These are the activations of a small neural network, seen along a few directions. Each row is one input.
Each table varies a few parts of the input and shows all the possible inputs, shuffled.
Descriptions start from the smaller parts, as in this example, which fits no table here: one of 8 places around a ring, together with either a single point or (one of 2 separate values, together with one of 4 places along a line) or one of 9 places around a ring.
Shared parts are said once, and a part with two or three values counts as separate values.

Other details of the inputs vary at random and push rows far along two fixed directions, the same in every table; ignore that.
These rows show it; all are for the same input, with only those details redrawn:
[ -5  32  -2 -24   7  -4  -9   6  -6   4  11   7]
[ 28 -52 -14  -2  15 -26  -3 -19  15  -9 -21  24]
[ -65 -104    9   41 -103    5  -24  -50  -79   23  -46    1]

Table:
R1: [ 40 -52 -11   2  14 -37  11 -18  19 -24 -16  -5]
R2: [  3  48  12  21   8  47  21  33   0   7  28 -22]
R3: [  2  45  23  12   9  53   4  34   1   7  15 -19]
R4: [ 26 -49 -15  12   9 -30  -2 -21  27 -12 -15  22]
R5: [ 17 -49 -17  10  11 -21   3 -24  33 -14 -22  25]
R6: [ -5  32  -2 -24   7  -4  -9   6  -6   4  11   7]
R7: [ 10 -60  -8  -1  21 -19   6 -15  22  -3 -25  26]
R8: [  1  34   1 -19   3 -15   0   8  -2  -3  16 -11]
R9: [-14  25   6 -21  10  -6  -6  13  -6  13  15   6]
R10: [ 34 -58 -10  11  20 -37   8 -11  21 -21 -13 -11]
R11: [  0  33  -3 -23   6  -9  -9   6  -8   3  13  -1]
R12: [ 11  56   3  23   0  48  19  25   5   0  27 -22]
R13: [ -50 -105   30   93 -100   54   -9  -28  -59   16  -46  -23]
R14: [  4  32  -5 -24   7 -11  -5   8  -8  -2  13 -14]
R15: [-29  28   4 -24  14   6   0   8   4  13   3  11]
R16: [ 28 -58 -10  12  17 -38   4 -11  21 -13 -14   1]
R17: [-14  29   5 -10   8  -9  -7  13   1   7  17   4]
R18: [-20  35  -5 -27  10   8  -3   1   3   4  -1  12]
R19: [ -9  29   4 -10   8 -14  -6  13   0   6  19  -4]
R20: [ -2  36  -4  -9   1 -13  -8   5   4   0  19  -4]
R21: [-112  -13   23   20 -108   33  -18  -29  -82   35  -22   -7]
R22: [-16  36   2 -22   5   0   1   3   6   2   8  13]
R23: [ -5  25   4 -20  10 -12  -2  15  -7   6  17 -15]
R24: [  7  35  -6 -10   3 -13  -1   7   3 -13  20 -29]
R25: [ -3  35   3 -18   2 -13  -3   6  -2   3  16   1]
R26: [ 54 -49  -1  35  17  27  10  -3  29 -19 -29   3]
R27: [ 11 -48 -18  10  12 -19   5 -26  35 -12 -27  27]
R28: [  2  43  13  10  10  49  22  33  -6  13  24 -19]
R29: [ -7  35   4 -19   2  -9  -4   6   0   4  14  10]
R30: [  0  25   4 -21  13 -12   2  15  -8  -1  18 -27]
R31: [ -85    0   33   56 -118   79    3   -6  -97   36   -1  -39]
R32: [-13  34  -4 -26   9   5  -4   4   0   3   5  10]
R33: [ 11  52   4   8   6  52  19  26  -8   4  21 -20]
R34: [ 42 -53 -17  -2  18 -32   5 -18  13 -24 -18  -9]
R35: [ 11 -57  -9   9  18 -22   5 -16  28  -8 -22  24]
R36: [-10  25   5 -20  10 -11  -6  14  -7  12  17  -3]
R37: [-28  31   3 -13  12   2   0   8  10   7   6   9]
R38: [ 52 -47   5  39  14  23  16  -3  36 -20 -25   7]
R39: [ 35 -50 -18  12  10 -36   2 -19  25 -19 -14   2]
R40: [ 53 -45  -2  50  12  24  11  -4  42 -23 -22   0]
- Changing only one part turns R5 into R22. The same change can be made to R24. Which row results? => R1
- What do these inputs look like to the network? => one of 5 places around a ring, together with either one of 2 separate values or one of 6 places along a line
- Which other rows agree with R35 in the place on the ring of 5? List them by row number. => R2, R10, R13, R16, R17, R19, R37
- Which other rows does R2 become when the place on the ring of 5 takes its other values? List them by row number. => R12, R28, R31, R33
- Which other rows does R30 become when the place on the line of 6 takes its other values? List them by row number. => R7, R9, R15, R23, R36
- Which other rows does R28 become when the choice among 2 separate values takes its other values? List them by row number. => R3

Table:
R41: [-1 10  0  0  2  9  0  3  3  1  1  4]
R42: [-46 -83  11  46 -86   9 -11 -34 -64  15 -31 -20]
R43: [ 5  8  1 -2  2  5  1  5 -3  0  4 -4]
R44: [ 3 13 -1  4 -4  1  0  1  4 -6  5 -8]
R45: [ 3 12 -1  4 -2  0  0  2  2 -5  6 -8]
R46: [ 5  7  2 -3  3  3  1  6 -4  0  5 -6]
R47: [-12   9  -4 -23   1 -29 -14  -5  -4   3   5   9]
R48: [  6   9   0   1  -1   0   1   4  -2  -3   7 -10]
R49: [  4   6   1   0   2  -5   2   7  -4  -1  10 -16]
R50: [-4  8  2 -3  5  9  2  4  2  4  1  7]
R51: [-1 12  0  1  0  9  0  1  5  0  1  4]
R52: [-7  6  5 -3  7  3  2  7  2  5  3  2]
R53: [ 2 11  0  1  0  6  0  2  1 -2  3 -2]
R54: [ 2  6  3 -2  4  0  1  7 -4  1  6 -9]
R55: [-6 12  0  1  1  9  1  1  8  1  0  9]
R56: [ 3 12  0  2 -2  6 -1  1  3 -3  3 -2]
R57: [-6 11  1  0  3  9  1  2  6  3  1  8]
R58: [-15  10  -8 -29   2 -28  -8  -9  -5   1   2   8]
R59: [  66 -100  -20   16   47  -33   18  -23   55  -23  -38   35]
R60: [ 1  8  1 -3  4  8  1  5 -1  3  2  2]
R61: [-2  6  4 -3  6  3  1  7 -1  4  3 -3]
R62: [ 1  7  3 -4  5  6  1  6 -2  3  2  0]
- What do these inputs look like to the network? => either one of 2 separate values or (one of 4 places along a line, together with one of 5 places along a line)
- A walk changes only the place on the line of 5. It starts at R44 and steps to R45. List the rest of the walk in order. => R48, R42, R49

Table:
R63: [-97  71  33  10 -60  38 -19  21 -55  36  30 -30]
R64: [  5 -89  -8  20 -30 -30   4 -30 -29  -9 -25 -23]
R65: [-85  76  36  19 -66  52 -13  20 -53  28  28 -36]
R66: [-102   68   23  -19  -62   33   -9   13  -76   38   24  -26]
R67: [ 38 -48 -31 -27  40 -45   8 -30  41 -23 -28  36]
R68: [-70  69  36   3 -62  62 -19  27 -72  35  24 -28]
R69: [ 74 -54 -16  -3  38 -45   0  -7  24 -23  -8   1]
R70: [ 65 -39 -18  35  30   0  18 -12  61 -33 -18  14]
R71: [ 19  84  -4 -36  65 -20   7  31  55  -7  38  12]
R72: [ 49  87 -12 -24  59  28  27  30  43 -16  28  -7]
R73: [   3 -113    1   65  -71   33   -5  -43  -39    1  -52    4]
R74: [ 40 -60 -14  -1  55 -22  22  -2  44 -12 -20  19]
R75: [ -31 -112   -6   23  -73  -17  -28  -60  -50   10  -57   28]
R76: [ -26 -123    8   54  -58   16   10  -38  -36    8  -53   -4]
R77: [  4  65   4 -38  34  -1  -5  28   6  10  28  13]
R78: [ 37 -39 -27  -8  32 -52  -3 -30  56 -25 -21  39]
R79: [ 42  83  -8 -32  53 -33   3  35  42 -21  48 -24]
R80: [ 35  74   2 -40  76   3   2  46  38   2  35  12]
- What do these inputs look like to the network? => one of 3 separate values, together with either a single point or one of 5 places along a line
- Changing only the choice among 3 separate values turns R70 into R72. The same change can be made to R71. Which row results? => R66
- Which other rows agree with R68 in the choice among 3 separate values? List them by row number. => R69, R73, R75, R77, R80
- Which other rows does R67 become when the choice among 3 separate values takes its other values? List them by row number. => R75, R78

Table:
R81: [ 23 -21  10  23  23  12  15  15  21  -1  -4   6]
R82: [ -1  86   2 -17  20  -4  -7  30  17  -7  40 -33]
R83: [-42   1  -1  18 -51  22   4 -19 -27   3  -4 -12]
R84: [ 36 -58   3  29  10  11  15  -4  12   3 -17  13]
R85: [ 27 -45  -1  43  -2   0   9 -12  30 -15 -19  12]
R86: [-26 -14  14 -10  -5 -18  -6   3 -12  11   0 -10]
R87: [ 14 -22  -8  -2  24   6  24   0  15  -5  -5   4]
R88: [ 40 -22 -13   6   6 -17  -9 -13   9 -23  -8  -9]
R89: [ 55 -21 -17 -22  35 -44  -5 -14  37 -29 -12  19]
R90: [ 12 -57  -5  16  16  -2  25 -10  16  -8 -26   6]
R91: [ 14  81  14 -18  26  38   4  45   2  10  33  -8]
R92: [-48  -2   9   6 -51 -17 -13 -14 -34   6  -1 -10]
R93: [ 15 -45 -20   3   0 -18 -10 -27  18  -7 -29  37]
R94: [-51  -4  12   5 -50 -15 -19 -14 -27   7  -2 -16]
R95: [ 15  89  -8 -26  14   0  -8  26   1  -6  39 -24]
R96: [ 14 -63  -5  -4  12 -36   6 -12   3  -3 -11  12]
R97: [  1  87  -1 -15  19  -6  -1  29  10  -8  42 -27]
R98: [ 37 -45  -6  36  -5   4   8 -18  23 -10 -18  16]
R99: [ 42 -44  -2  31  -4  10  -3 -17  20 -20 -26  13]
R100: [ 30 -46 -21   7  36 -36   3 -21  54 -19 -24  42]
R101: [ -2  79  24  -9  32  34   6  49  18  10  35 -16]
R102: [ -1 -22  -9   3  15 -20  -9 -15  38  -6 -16  26]
R103: [-60  -3  26  48 -77  39 -16  -7 -37  16  -6 -23]
R104: [ 49  78 -13 -50  80   9  25  38  45 -12  27   3]
R105: [-45  -9  13  -7 -33  22 -23  -7 -45  23 -15  11]
R106: [ 11 -35   1  -9  23 -36   7  -1   9  -3  -6   7]
R107: [ 24 -60  -7 -11   9 -33   0 -13  -3  -2 -19  12]
R108: [-38  -8   8   7 -37  30  12  -8 -42  20  -8 -12]
R109: [ 58 -34  -3  14  50   2  22  13  45 -12  -1  18]
R110: [-46 -10   7  -5 -35  18 -17  -5 -44  29 -12  12]
R111: [-33   3  -3  11 -54  25  -2 -19 -33   3 -12 -11]
R112: [ 10 -58  -8  -1  17 -14   3 -17   9   9 -24  36]
R113: [-25  -1   0  19 -53   2 -11 -14 -42   8   6 -25]
R114: [ 36  79  -4 -37  60  -6  11  41  17   1  46 -18]
R115: [-51 -12  16  13 -33  29   6  -1 -28  16 -10 -22]
R116: [-13  90  -6 -35  19   3  -8  14  13   8  29  19]
R117: [  7 -49   0  47 -31  13   3 -19   3  -5 -15   8]
R118: [ 16 -24 -13  -7   6 -40   0 -17  17 -15  -1  11]
R119: [ -3  80   6 -50  30 -11   3  30  -8  14  39  -6]
R120: [-32  39  12 -22  22   7  -8  21   7  18  13   9]
R121: [-33 -16   8  14 -36   9  -3   3 -49  16  10 -29]
R122: [109 -39 -23 -18  96 -38  14   9  64 -35  -7  10]
R123: [-79  -5   8  16 -74  16 -22 -23 -49  22  -5   7]
R124: [ 23 -22   1 -25  22 -24  -6  -2  -2  -7  -9   7]
R125: [-23 -36   4   5   2  -5  -2  -6  -3  13 -17  23]
R126: [ 22 -24  -2   8  25 -18  10  10   8  -5   3 -14]
R127: [ 14 -19 -13  13  10  -7  18 -15  30 -19 -15   6]
R128: [-56 -12   9   1 -31  15 -10  -4 -37  28  -3  12]
R129: [  0  55  -4 -17  -1  23   0   2   1 -13   6  -8]
R130: [ 37 -61 -11   9  10 -17   3  -5  -3  -5 -14  -8]
R131: [-43   3   4   1 -47  15 -29 -21 -34  10 -16  13]
R132: [ 17 -21  -1  31 -24  18  -3 -10   1  -5 -14   6]
R133: [ -2  44   5 -25  14  31   7  16 -10   0   7 -11]
R134: [-20  86   2 -40 -13  -7 -16  15 -20   5  31 -12]
R135: [-36   4  -1  15 -52  22   4 -22 -31   7  -8 -10]
R136: [ 16  82  19 -20  28  42  -1  43   1   4  29  -9]
R137: [-21   1   0  13 -18  10   5 -12   9  -6  -9 -12]
R138: [  1  48  -6  -5  -1  -6  -3  13  -2  -6  32 -23]
R139: [-11   1  -3  -8 -24 -24  -7 -16 -15   2   2   2]
R140: [ 18 -26   1   6  26 -17   4  11  15  -4   2 -20]
- What do these inputs look like to the network? => one of 2 separate values, together with one of 5 places around a ring, together with one of 6 places along a line
- Changing only the choice among 2 separate values turns R85 into R81. The same change can be made to R93. Which row results? => R110
- Changing only the choice among 2 separate values turns R116 into R112. The same change can be made to R139. Which row results? => R119
- Which other rows does R122 become when the place on the line of 6 takes its other values? List them by row number. => R114, R121, R126, R130, R140
- A walk changes only the place on the line of 6. It starts at R99 and steps to R132. List the rest of the walk in order. => R98, R117, R85, R103
- Which other rows does R82 become when the choice among 2 separate values takes its other values? List them by row number. => R140
- Which other rows does R83 become when the place on the ring of 5 takes its other values? List them by row number. => R117, R118, R123, R138
- A walk changes only the place on the ring of 5. It starts at R87 and steps to R128. List the rest of the walk in order. => R96, R121, R109
